Each row below holds a small network's activations on one input, seen along a few directions.
Each table varies a few parts of the input and shows all the possible inputs, shuffled.
A made-up example of a description, with smaller parts first: one of 2 separate values, together with either a single point or one of 11 places around a ring or (one of 4 places along a line, together with one of 5 places around a ring).
Shared parts are said once, and a part with two or three values counts as separate values.
(in the rows, 128 means zero)

Other details of the inputs vary at random and push rows far along three fixed directions, the same in every table; ignore that.
To show where, the next rows are all for the same input, with only those details redrawn:
[109 141 172 159 157 107 126 111  92 104 121 132]
[109 129 184 159 155  92 129 107  82  97 117 135]
[147  53 164 111 115  88 127  97 122 116 138 144]
[104 167 136 158 167 139 121 124 111 119 126 113]
[140 147 156 181 130 114 167  94  98 119 193 225]
[105 158 142 155 165 132 120 122 109 116 122 112]

Rows:
x1: [150 124  92 116 121 148 166 111 166 171 170 148]
x2: [ 99 181 139 148 131 127 127 133 112 138 114 120]
x3: [ 97  76 218 122 158  61  88 110  78  79  50  54]
x4: [149 134 113 167 133 121 161 172 147 117 143 171]
x5: [167 111 113 117  81 144 123 165 157  98 106 112]
x6: [110 185 106 149 142 157 124 132 118 145 118 126]
x7: [100 183 126 155 166 146 138 129 118 133 128 108]
x8: [136  83 150 118 117 114 137 115 120 118 160 148]
x9: [127 124  95 105  98 153 116 141 146 144 158 134]
x10: [130  90 158 111  89  87 134 111 115 128 127 155]
x11: [185 104 128 138  84 125 173 129 167  82 162 184]
x12: [157  72 117 101 115 124 127 106 141 129 161 142]
x13: [146 126  74 111 107 162 126 124 151 154 161 164]
x14: [147 103  94 106  96 148 117 121 139 140 161 163]
x15: [143 127  83 112  95 163 136 131 152 161 169 164]
x16: [107 150 178 162 136  94 125 112  72 116  90 137]
x17: [139 155 147 173 104 119 158 101  91 126 178 236]
x18: [147 138 180 178 132  78 175  78  86 123 160 212]
x19: [124 148 163 175 107 112 147 107  72 105 175 231]
x20: [119 147 167 157 159  90 140 101  86 113 108 131]
x21: [126 184 112 177 132 138 132 193 116 110  99 132]
x22: [119  81 108  82 149 147  82 138 151 125  95  33]
x23: [107 135 186 157 148  89 139 109  82 103 118 130]
x24: [170  96 101 122 111 129 144 165 179 114 132 133]
x25: [ 89 182 121 147 138 160 115 148 101 120 126 122]
x26: [155  77 154 123  98  92 156 100 127 131 180 183]
x27: [142  88 121  93  85 113 140 114 153 156 138 146]
x28: [146 149 155 182 129 111 170  91  98 125 191 223]
x29: [129  79 101  70 117 128  85 127 152 144  76  66]
x30: [101 168 125 147 154 147 129 137 117 123 148 113]
x31: [ 98 162 143 152 159 134 128 128 111 119 128 111]
x32: [137 122  88 111  96 162 132 133 149 154 168 163]
x33: [113 136  75  87 118 167  99 151 170 162 117  74]
x34: [104 190 112 148 139 158 134 136 121 150 119 121]
x35: [145 129  78 115 105 163 132 125 155 163 159 164]
x36: [118 136 213  79 154 105  76 182 100 101  71 104]
x37: [151  89 127 122  85 122 137 110 118 130 175 206]
x38: [161 129  59 112 122 177 133 177 206 124 128  91]
x39: [152  70 167 122 118  82 147  88 124 133 132 151]
x40: [130  70 118  73 133 121 112 123 164 152  90  45]
x41: [143 136  72 119 142 172 131 124 156 149 168 134]
x42: [ 72 232 108 161 167 175 115 155 104 136  95  87]
x43: [128  72 120  72 129 116 110 125 167 151  95  44]
x44: [117 183 101 144 174 147 141 118 129 149 116  99]
x45: [126  17 174  61 122  61  98 110 132 118  57  37]
x46: [169 116 124 136 100 123 156 141 168  86 142 154]
x47: [104 241  97 186 157 181 118 207 125 108  80  86]
x48: [168  87 131 128 113 106 156  89 127 136 177 192]
x49: [106 189  93 146 144 168 113 137 113 131 130 129]
x50: [ 97 175 128 151 143 143 107 134 105 120 112 124]
x51: [153 121  46 113 109 168 117 206 187 150 112 108]
x52: [152 143  54 140 136 167 151 184 191 137 144 135]
x53: [130  12 170  67 126  76  80 114 125 103  72  45]
x54: [113 179 113 156 167 151 138 123 125 143 130 115]
x55: [100 184 130 154 161 135 140 128 119 136 129 105]
x56: [147 113  98 106  89 141 142 121 150 162 158 164]
x57: [114 132 178 156 158  90 130 102  79  97 113 135]
x58: [146  88 132 116  79 121 143 116 118 131 174 200]
x59: [126  82 160 110  84  94 122 116 116 119 138 160]
x60: [134 116  97 114 126 158 135 128 152 144 168 131]
x61: [106 179 127 160 171 144 131 123 116 131 123 112]
x62: [170 125  57 108  89 181 127 186 190 132 124 113]
x63: [ 93 177 115 139 131 162 114 151 112 126 137 118]
x64: [112 183 120 148 145 135 120 124 105 135 103 124]
x65: [ 82 101 200 113 126  68  84 129  79  90  48  59]
x66: [138 123  64  92 118 168 102 134 165 160 124 103]
x67: [100 136 205 157 148  70 135 109  75  97 108 119]
x68: [146 132  86 109 114 142 133 115 150 166 132 139]
x69: [145  84 119  93  88 119 142 112 149 157 132 148]
x70: [ 95 127 208 156 143  78 123 117  68  82 121 119]
x71: [155  72 149  91  82 108  96 159 150  70  54  55]
x72: [111 194 110 152 149 148 125 126 112 145 107 123]
x73: [151 133 114  55 161 182 110 183 187 150 146 122]
x74: [ 83 222 124 170 200 150 117 130 103 122  92  73]
x75: [117  96 105  77 127 132  88 132 154 152  61  45]
x76: [144 112  85  99 135 146 134 116 173 165 135 101]
x77: [142  65 166 103 106  72 149  94 134 134 130 131]
x78: [135  78 164 117 113  94 138 109 124 119 151 146]
Describe the family of inputs behind these rows.
> one of 2 separate values, together with either a single point or one of 6 places along a line or (one of 4 places along a line, together with one of 8 places along a line)
Changing only the choice among 2 separate values turns x65 into x26. The same change can be made to x72. Which row results?
> x18
Change only the choice among 2 separate values in x55. List by row number the other rows that result.
> x10
Start at x29 and move only the place on the line of 4, one step at a time. The first step leads to x35. Which rows follow, in order?
> x42, x33

Rows:
x79: [119 115  71  66 136 168  76 177 183 146  63  10]
x80: [120 122 148 125 123 110 127 107 109 136 124 140]
x81: [110 181 107 147 148 155 133 125 123 150 145 135]
x82: [149 124  84 113 118 157 147 116 161 171 181 165]
x83: [143 111 141 159 118  92 153 124 124 101 100 124]
x84: [154  80 117  95 113 123 140 110 156 155 158 149]
x85: [137 111 161 136 131 103 130 134 118 100 115 133]
x86: [159  83 115 103  90 122 134 134 154 136 145 157]
x87: [128 106 145 121 139 111 125 111 120 126 127 118]
x88: [109 176 109 151 147 157 128 119 118 141 146 133]
x89: [111 138 140 138 145 121 121 114 107 126 124 120]
x90: [119 138 147 145 128 120 119 137 108 103 107 124]
x91: [123 133 155 144 136 112 125 138 109 100 110 127]
x92: [139 113 160 138 124 104 135 131 115 102 125 145]
x93: [112 129 153 134 155 114 124 116 113 116 121 105]
x94: [115 175 109 151 158 158 138 123 128 137 157 129]
x95: [157 122  81 144 116 138 167 101 162 151 159 149]
x96: [129 112 152 124 102 104 122 134 111 112 104 140]
x97: [121 134 169 135 136 100 124 143 107 105  91 114]
x98: [115 114 140 118 120 114 118 111 111 135 118 125]
x99: [137 111 150 124 125 107 131 139 128 114 115 130]
x100: [105 186 105 144 139 159 130 126 118 152 137 135]
x101: [114 137 140 138 147 124 128 114 113 123 134 121]
x102: [125 132 159 144 139 113 130 139 116  97 117 124]
x103: [128 108 154 133 112 108 120 131 113  99 116 129]
x104: [133 120 156 134 106 103 131 130 110 113 115 154]
x105: [131 116 156 137 125 109 128 134 115  99 121 132]
x106: [117 154 104 137 136 156 128 116 130 141 154 133]
x107: [116 183 101 157 133 163 127 150 123 123 133 136]
x108: [105 141 137 139 135 127 120 112 105 122 127 121]
x109: [113 130 154 134 157 112 122 116 110 119 114 106]
x110: [127 113 147 116 134 110 129 115 121 137 121 122]
x111: [162  78 114 106  93 125 132 131 153 128 149 156]
x112: [114 184 106 154 127 157 129 152 122 129 128 140]
x113: [152 120  82 115 122 159 144 113 161 162 184 162]
x114: [118 136  58  79 143 182  98 146 177 175 110  52]
x115: [121 109 147 125 130 110 123 107 112 121 132 125]
x116: [117 181 111 142 157 156 141 129 132 152 143 133]
x117: [166  85 120 106  95 121 145 133 155 135 154 164]
x118: [110 138 151 129 147 113 123 118 108 132 108 112]
x119: [167  85 119  99 100 122 141 137 162 138 144 155]
x120: [114 182 104 159 130 163 129 149 123 119 139 137]
x121: [122 107 158 120 136 100 127 111 114 130 118 119]
x122: [152  78 108 102  93 129 134 100 143 149 167 168]
x123: [123  72 109  57 131 131  71 165 171 128  49   7]
x124: [163  76 124 106 100 122 138 132 155 121 154 149]
x125: [124 184 112 149 139 154 138 152 132 130 131 141]
x126: [104 138 147 133 138 117 116 114 103 130 109 111]
x127: [118 181 111 154 130 153 132 148 124 128 131 141]
x128: [131 117 149 137 118 112 128 134 116 103 127 140]
Describe the family of inputs behind these rows.
> one of 2 separate values, together with either a single point or (one of 4 places along a line, together with one of 6 places along a line)
Changing only the choice among 2 separate values turns x124 into x94. The same change can be made to x83. Which row results?
> x95
Changing only the choice among 2 separate values turns x84 into x99. The same change can be made to x100. Which row results?
> x96
Change only the choice among 2 separate values in x118. List by row number the other rows that result.
> x125
